These are the activations of a small neural network, seen along a few directions. Each row is one input.
In each table, some parts of the input vary, and every possible input appears once, in random order.
A made-up example of a description, with smaller parts first: values(2) and (point or line(9) or (ring(5) and line(6))).
Shared parts are said once, and a part with two or three values counts as separate values.

Other details of the inputs vary at random and push rows far along two fixed directions, the same in every table; ignore that.

Table:
row 1: [ -9 -12 -24 -14 -20  17  -5  24 -11  52 -29 -13 -12  32]
row 2: [ 10  -8  24  13  16  -5   5 -18   8 -39  21  -6  14  -6]
row 3: [ -8 -14 -40 -13 -24  11 -11  25  -6  48 -10  -9  -9  16]
row 4: [ -5 -47 -12 -29 -22  27  -7  20  -5  41 -12  -4   4   2]
row 5: [-12 -20 -36  -6 -31  16  -6  23 -22  37   7 -19   8  12]
row 6: [ 29 -40  20  19  43  -2  -1 -47  27  -6  -6 -30  10 -27]
row 7: [ 14  11  15  19  26  -5  -2 -20  17 -14   5   4   1 -22]
row 8: [  2  14  15  -9  17 -22   2   3   7 -26  22   5   4  -8]
row 9: [ 18 -14  22   3  42 -19  -9 -30  25  16  -7 -13  -2 -21]
row 10: [-12  64  12  18 -38  -2  11  13  -9 -37  12  55  -7  -2]
row 11: [  1 -30 -25 -19 -32  -6  -4  15 -12  45 -16 -14   0  -3]
row 12: [  7   4  26 -12  33 -22  10  -1   5 -33   4  -9   4  -6]
row 13: [-29  81   3   5 -18   9  11  31  -3 -40  -1  55 -28  29]
row 14: [ 20 -27  14  -6  54 -28 -11 -34  22  -2  -3 -25  11 -33]
row 15: [ 29 -48  32  15  23 -16   4 -48  16 -10 -13 -26  19 -36]
row 16: [ -2   8  17  -5  31 -23   2 -14  11 -19  15  -2   2 -20]
row 17: [  1 -27 -38  -4 -17  14 -14  11 -15  38  -4 -20  11   6]
row 18: [ -4   3  15  17  10   3   9 -17   2 -33  17   5   6  -4]
row 19: [-38  77   5  -4 -19   3  17  32 -16 -48  13  48 -20  27]
row 20: [-24  65  -6  23 -30  22   8  11 -12 -52  20  58 -13  28]
row 21: [  3  10  18  -5  38 -16   1 -13   9 -27 -11  -3  -1  -8]
row 22: [ -2 -22 -32 -11 -34  13  -7  31 -21  30  12 -20  13  16]
row 23: [ -7 -22 -22 -23 -39   3   1  26 -24  36 -31 -16  -8  14]
row 24: [ 15   5  24  24  20   7   5 -37  19 -14   1   6  -2  -5]
row 25: [  0 -12 -30   4 -30  23 -11  15 -12  56  -7  -7  -4  19]
Each input here is: point or (line(4) and (point or line(5))).
Question: Which other rows does row 12 become when the line(4) part takes its other values? List them by row number.
Answer: row 2, row 8, row 22

Table:
row 26: [ 46 -83  23   8  34   6  -8 -52  28  33 -13 -49  22 -31]
row 27: [ -3  48  24  21   7 -11  16 -12   5 -71  19  33  -1 -15]
row 28: [ 34 -66  27 -29  56 -25  -8 -26  28  42 -33 -50   3 -32]
row 29: [-19   2 -43 -32 -46   3   3  56 -34  33 -15 -16 -10  34]
row 30: [ 39 -86  16  -4  43  -4 -11 -45  30  36 -22 -42  17 -41]
row 31: [-20   7 -41  -9 -49  29  -7  34 -23  55 -30  11 -18  31]
row 32: [-14 -24 -41   0 -66  31   1  39 -39  19  17  -7  15  37]
row 33: [  3  23  28  -5  19  -5   3 -12  15 -19  -5  31 -12 -12]
row 34: [-20   4 -49 -10 -53  14  -4  31 -28  42 -24   4 -14  35]
row 35: [-22  -1 -50 -21 -53  15   3  45 -39  28  -8  -7  -4  32]
row 36: [  3  49  30  36  -3  -2  20 -17  -2 -71  29  31   1  -4]
row 37: [-32   0 -65  -2   0  58 -11  36 -14  30   4 -20 -14  81]
row 38: [ 31 -90  10 -10  41 -19 -12 -32  10   5  -2 -63  35 -41]
row 39: [-10  -1 -55  13 -55  33 -15  27 -20  50  25  -2   4  31]
row 40: [ -2  60  33  32   8   5   7 -22  18 -46  -2  55 -13 -13]
row 41: [ 26 -90  17 -10  41 -11  -6 -36  19  18  -4 -54  26 -45]
row 42: [-12  19  27 -12  15 -13   9  -2   4 -36  13  20  -1 -14]
row 43: [-32  -4 -31 -42 -48  10   3  61 -27  39  -6  -2  -9  33]
row 44: [ 31 -88  23   3  31  -3  -2 -42  14  18   6 -57  30 -35]
row 45: [ -7  68  18  11  33 -22  -3  -9  15 -41  32  40  -8 -16]
row 46: [ -5  66  36   6  22 -33  10  -7  13 -48  -8  35 -23  -4]
row 47: [  9  20  19  37  -3  -1   9 -34   8 -29   5  15  -1  -4]
row 48: [ -3  60  15  27  23 -12  -3 -14  21 -46  38  44  -2 -19]
row 49: [-25  -6 -38 -42 -45   2   0  63 -34  26  -5 -13   3  37]
row 50: [  4  57  39  46   0  12  12 -28  15 -45   6  48  -9  -4]
row 51: [-26 -14 -45 -31 -49  12  -2  51 -39  22   1  -6   8  32]
row 52: [ 35 -60  25 -13  59 -27 -12 -32  26  48 -47 -59   2 -34]
row 53: [ -8  77  24   2  36 -32  -1   7  17 -37  27  36 -16  -9]
row 54: [ -2  53  25  31   5 -10  10 -25  14 -56   3  45 -10 -11]
Question: What do these inputs look like to the network?
Answer: point or (line(4) and (point or ring(6)))
Question: Which other rows does row 40 become when the line(4) part takes its other values? List them by row number.
Answer: row 31, row 50, row 52
Question: Start at row 38 and move only the ring(6) part, one step at a time. The first step leads to row 41. Which rows follow, in order?
Answer: row 30, row 40, row 54, row 27
Question: Which other rows does row 35 become when the line(4) part takes its other values? List them by row number.
Answer: row 27, row 29, row 36
